Each row below holds a small network's activations on one input, seen along a few directions.
Each table varies a few parts of the input and shows all the possible inputs, shuffled.
A made-up example of a description, with smaller parts first: values(2) and (point or line(11) or (line(6) and ring(8))).
Shared parts are said once, and a part with two or three values counts as separate values.

Other details of the inputs shift rows strongly along three fixed directions, in all tables alike. That doesn't count.

Table:
r1: [-53 -21  29  13  22 -14  13 -12  70 -20 -23 -29  25]
r2: [-16 -23 -24 -12  19  -8 -23   0 -19   0  16  15 -19]
r3: [-22 -20 -27 -11   9 -16 -20   9 -23   0  21  16 -10]
r4: [-34 -23 -22  -8  28 -46 -25  -7   2  16  14  -6   2]
r5: [ 20  43   8 -14  12 -10 -60 -29 -19   0  31 -15  17]
r6: [-39 -22 -26  -6  26 -39 -25  -6  -2  20  10 -12  13]
r7: [ 44  40   8  -5   2 -11 -24 -16 -35  17  29  -6 -15]
r8: [-17 -20  13   3  -6   1   9  -5  50  -6 -27   7  -9]
r9: [ 28  45  42   1 -28  20  -7 -22  30   2 -14 -20  27]
r10: [-15 -26 -25  12  21   4  14  15 -55 -15  29   0 -19]
r11: [ 35  46  38 -22 -18  25 -12  -8  23 -10 -13 -14  35]
r12: [ -3 -21  -4  15 -15  18  27   4  23  -7 -30  16 -12]
r13: [  5 -21 -47   2 -16  23  20  33 -71   2  21  33 -30]
r14: [-18 -23   6 -10  12  -1  18   3  44   4 -43  -7  23]
r15: [ 67  40  31  20 -21  39  61  28 -29 -12   1   0 -12]
r16: [  6 -17 -11  18 -42  34  53  31  -5  -2 -21  27 -21]
r17: [ 25  41   6  -4  17 -24 -45 -31 -17  16  23 -22  12]
r18: [-13 -18   5   8 -23   4  26  12  35  -6 -23  16  -8]
Each input here is: values(3) and (point or ring(5)).
Question: The inputs of r4 and r18 match in every part but the values(3) part. If r14 is changed in the same way as r4 into r18, which row does it become?
Answer: r9
Question: Change only the values(3) part in r7. List by row number the other rows that result.
Answer: r2, r8

Table:
r19: [ 70  53  32  -4 -13  38  28  11 -23 -22  -4   0   1]
r20: [-17  14  15 -15   3 -22 -46 -21  37  -8   1 -13  26]
r21: [ 11  35  29 -16   3 -22 -42 -29  28  10   4 -19  15]
r22: [-21 -38 -28   6  12   5  23  20 -35   4  15  13 -24]
r23: [-71 -61 -37   3  38 -22  -2   3   3   8   2  -7   8]
r24: [ -9  22  19 -19   6 -25 -43 -12  32   0   4 -14  32]
r25: [-21 -13 -28  15  13 -10 -13  -2 -45  -2  36  -1 -14]
r26: [ -9  -2 -14   8   8  -2 -14  -8 -48   4  39  -6 -18]
r27: [  3 -12  15  11  -7  19  33  10  17 -10 -17   7 -12]
r28: [ 48  46   4  17  -6   3 -13 -13 -79  18  53  -8 -27]
r29: [  7  -7  -1   3 -18  15  19  13  23 -10 -22  23 -10]
r30: [  0  -9   7  17 -10  23  34   9  14  -7 -22   3  -1]
r31: [ 11  -7  -1  -5 -15   5  26  20  18  -6 -25  17  -5]
r32: [  2  -7   8   5  -8  14  35  25  14 -17 -14   7   2]
r33: [  7 -10  -3   3 -19  23  21   6  20  -1 -27  19  -3]
r34: [ 37  37  -9  23  -3  -6 -13  -9 -73  12  50  -5 -22]
r35: [  5 -11   7 -15 -15  16  22  22  15  -4 -22  19  -5]
r36: [-37  -9   9 -23  17 -25 -37 -16  51   6 -14 -17  42]
r37: [ -1   1 -20  13  14 -18  -5  -1 -44   8  33  -6 -11]
r38: [ -4  24  25 -21  -1 -14 -47 -25  27  -1   6 -17  20]
r39: [  6  33  20  -9   4 -28 -41 -24  32   4   2 -17  20]
r40: [-11  -7 -21  18  16 -13  -7 -12 -36  17  20 -11  -8]
r41: [-51 -39 -33  10  22 -11  -9  -7 -19   4  13  -8  -1]
r42: [  4   3 -10   7  13 -11  -5  -4 -44  13  33  -9 -16]
r43: [-45 -63 -45  13  23  -7  32  16 -17   9  -9   7 -14]
r44: [  7 -10   4  -4 -16  20  20  10  22  -4 -23  20 -15]
r45: [ -1  24  27 -23   9 -27 -39 -22  37   9  -1 -21  24]
r46: [  3  -8   9  18  -8  15  32  13  18 -16 -16   9  -7]
r47: [  2 -11  -3  -5 -25  25  19   9  14  -9 -27  16   2]
r48: [ 10 -10  -3   0 -17  14  26   8  18   3 -31  15  -4]
r49: [ 77  49  25 -18 -20  37   9  14 -12 -16 -12   9   4]
r50: [-11  -9   3 -13   1 -11  -3  -4  35   7 -25  -5  20]
Question: What is each input in this table made of?
Answer: values(2) and (point or (values(3) and ring(5)))
Question: The inputs of r23 and r36 match in every part but the values(2) part. If r30 is changed in the same way as r23 into r36, which row does it become?
Answer: r33
Question: Change only the values(3) part in r20. List by row number the other rows that result.
Answer: r38, r47
Question: Change only the values(3) part in r25. List by row number the other rows that result.
Answer: r26, r41
Question: Change only the values(2) part in r42. List by row number the other rows that result.
Answer: r45
